Each row below holds a small network's activations on one input, seen along a few directions.
In each table, some parts of the input vary, and every possible input appears once, in random order.
A made-up example of a description, with smaller parts first: ring(8) and (point or (values(2) and line(4)) or line(9)).
Shared parts are said once, and a part with two or three values counts as separate values.
(in the rows, 128 means zero)

Other details of the inputs vary at random and push rows far along two fixed directions, the same in every table; ignore that.

A family of inputs:
r1: [181 159 229 156 115 150  93 121  95  93 177 168 160]
r2: [ 82  74  80  81 160 121 136 111 178 173  97 112 116]
r3: [218 213 237 208 141 125  56 109  72  71 188 198 182]
r4: [113  84  62  61 109  57 165 173 125 163 116  83 118]
r5: [ 99 117  44 188  88 180 166  80 173  38  65  78  65]
r6: [ 77 101  80 102 137 124 174 154 182 181 106 126 131]
r7: [ 79  70  62  86 155 114 162 115 202 183  91 118 107]
r8: [119 130 135  84 178  91  93 144 135 221 155 157 153]
r9: [113 129  97 183  78 199 131  68 118  13  87  89  65]
r10: [170 172 190 156 136 129  84 128  88 113 158 170 127]
r11: [101 112  54 195 101 178 165  97 162  35  46  74  67]
r12: [152 162 121 198  42 156 175 114  78  17 129  39  98]
r13: [153 178 182 148 131 137  78 115  75 111 167 173 135]
r14: [ 93  83 139  51 191  96 114 114 145 191 129 166 153]
r15: [107 117  73 198  67 193 167 137 153  61  55  51  63]
r16: [225 196 224 137  81  97  80 112  39  49 214 151 201]
r17: [127 135 132  95 172  85 110 144 151 223 159 171 152]
r18: [ 63  91  88  79 137 137 149 148 151 184 108 108 123]
r19: [ 94  68  99  99 171 108 154 139 176 163  64 128 105]
r20: [ 92  87  44  46 110  67 172 177 127 168 104  80 118]
r21: [131 149 147 105 181  81 112 147 138 198 158 194 164]
r22: [ 98 109 165  65 159 113 127 153 126 201 152 174 163]
r23: [170 131 204 139 144 133  94  93 112  84 147 173 138]
r24: [110 133  72 190  54 209 139 102 146  59 102  43  83]
r25: [183 168 217 178 127 139  98 123 107  89 169 171 188]
r26: [196 180 210 183 141 122  73 129  89 103 155 173 147]
r27: [139 125 144  43 139  46 157 168  99 186 150 140 177]
r28: [ 98 103  97 106 125 130 155 142 180 187 128 117 133]
r29: [164 141  90 210  88 228 156 132  97  60 127  52  65]
r30: [ 92 123 123  68 182  93 105 150 121 220 139 161 141]
Each input here is: point or line(5) or (values(3) and ring(8)).
- Change only the values(3) part in r19. List by row number the other rows that result. => r15, r26

A family of inputs:
r31: [156 136 189 124 168 117  97 147 116 168 156 176 156]
r32: [178 167 215 152 148 126  99 124 113 133 185 187 186]
r33: [143 148 124 166 108 162 108 115 128 111 140 109 118]
r34: [170 148 147 170 103 136 133 123  99  69 136 111 126]
r35: [149 164 140 197  85 175 110 109 128  74 139 113 122]
r36: [154 123 176  99 158  99  89 105 132 151 165 169 173]
r37: [120 112 123  55 165  71 134 156 119 207 153 148 152]
r38: [136 141 106 155  90 134 160 131 124  84 117  97 121]
r39: [147 153 195 122 159 113  88 141 107 165 162 184 162]
r40: [124 107 159  86 174  89 134 128 154 173 138 179 173]
r41: [177 132 245 106 119 141  99 109  87 112 209 160 202]
r42: [135 134 127 168  93 153 119  91 144  65 118 114 122]
r43: [ 47 106  35 108 136 146 167 157 156 180  74  96  73]
r44: [118 124  99 165 127 163 151 137 143 121 100 103  93]
r45: [ 86 103  53 110  99 117 173 153 157 143  89  78 103]
r46: [139 133 103 132  97 124 129 127 120 109 132  91 121]
r47: [ 75 115  47 102 112 120 167 153 128 141  87  86  87]
r48: [125 146  99 162 111 169 125 117 122 110 129 103  93]
r49: [ 86  80 102  40 192  79 138 138 158 224 124 158 138]
r50: [100 115 105 125 125 131 130 117 140 113  90 121 102]
r51: [127 120  94 138 105 130 149 146 119 103  97  89  95]
r52: [145 124 140 156 122 146 115 105 126  77 110 126 111]
r53: [ 94 101 119  43 169  57 143 180 130 223 120 152 147]
r54: [117 102 107 136 139 136 149 116 151 112  95 117 107]
r55: [152 166 150 184  95 165  96  75  97  31 135 130 116]
- What is each input in this table made of? => point or (values(3) and ring(8))
- Change only the ring(8) part in r36. List by row number the other rows that result. => r40, r42, r49, r50, r52, r54, r55
- Change only the values(3) part in r33. List by row number the other rows that result. => r36, r46

A family of inputs:
r56: [113 133  67 194 113 163 151 125 166  94  71  94  73]
r57: [ 98 122  93  90 150 117 149 197 117 228 128 116 109]
r58: [ 85  84  78  52 139  87 182 167 147 190 115 107 132]
r59: [134 185 103 213  74 181 104  88 123  42 120 104  91]
r60: [116 118  93 200  99 199 157 113 163  67  82  85  88]
r61: [ 71 117  56 132 103 160 156 121 176 139  98  91 100]
r62: [ 96  90  97  74 182 102 116 131 146 189 106 139 110]
r63: [ 90  93 104 106 193 107 148 164 173 205  87 158 120]
r64: [ 79 100  77 142 140 157 160 132 155 122  53 111  66]
r65: [124 135 166 111 143 137  96 111 130 156 165 167 167]
r66: [106 116 107 166  89 196 138  86 132  49  94  91  78]
r67: [182 153 200 141  97 114 102 118  90  81 173 133 177]
r68: [146 107 169  95 161 122  94 103 129 151 158 157 157]
r69: [205 183 221 136 137  88  87 117  56  97 202 175 190]
r70: [138 139 102 156  75 151 158 115 105  61 127  71 116]
r71: [132 119 203  72 206  86  85 126 113 188 157 217 167]
r72: [122 143  59 162  74 143 161 127 108  57  93  67  75]
r73: [ 95  84 102  51 136  77 165 168 149 193 115 116 146]
r74: [136 152 111 176  69 195 144 149 100 100 142  63  95]
r75: [ 97 131 122 101 164 116 103 131 134 183 130 164 135]
r76: [ 97  82  93  72 159  98 148 130 182 203 126 131 138]
r77: [155 150 151 137 113  99 111 135  95 102 136 125 142]
r78: [202 179 199 153 103 105  88 117  67  66 179 159 160]
r79: [208 173 225 199 124 153  86  94 122  73 182 171 182]
r80: [ 81  75 121  88 170 134 160 144 168 181  91 143 122]
r81: [146 144 107 167 115 135 110  95 137  93 126 117 104]
r82: [162 138 189  78 157  53 101 154  97 171 164 180 183]
r83: [167 139 168 120 100 111 125 127 103 101 164 134 161]
- Changing only one part turns r69 into r70. The same change can be made to r57. Which row results? => r74
- What is each input in this table made of? => values(2) and (point or line(5) or ring(8))
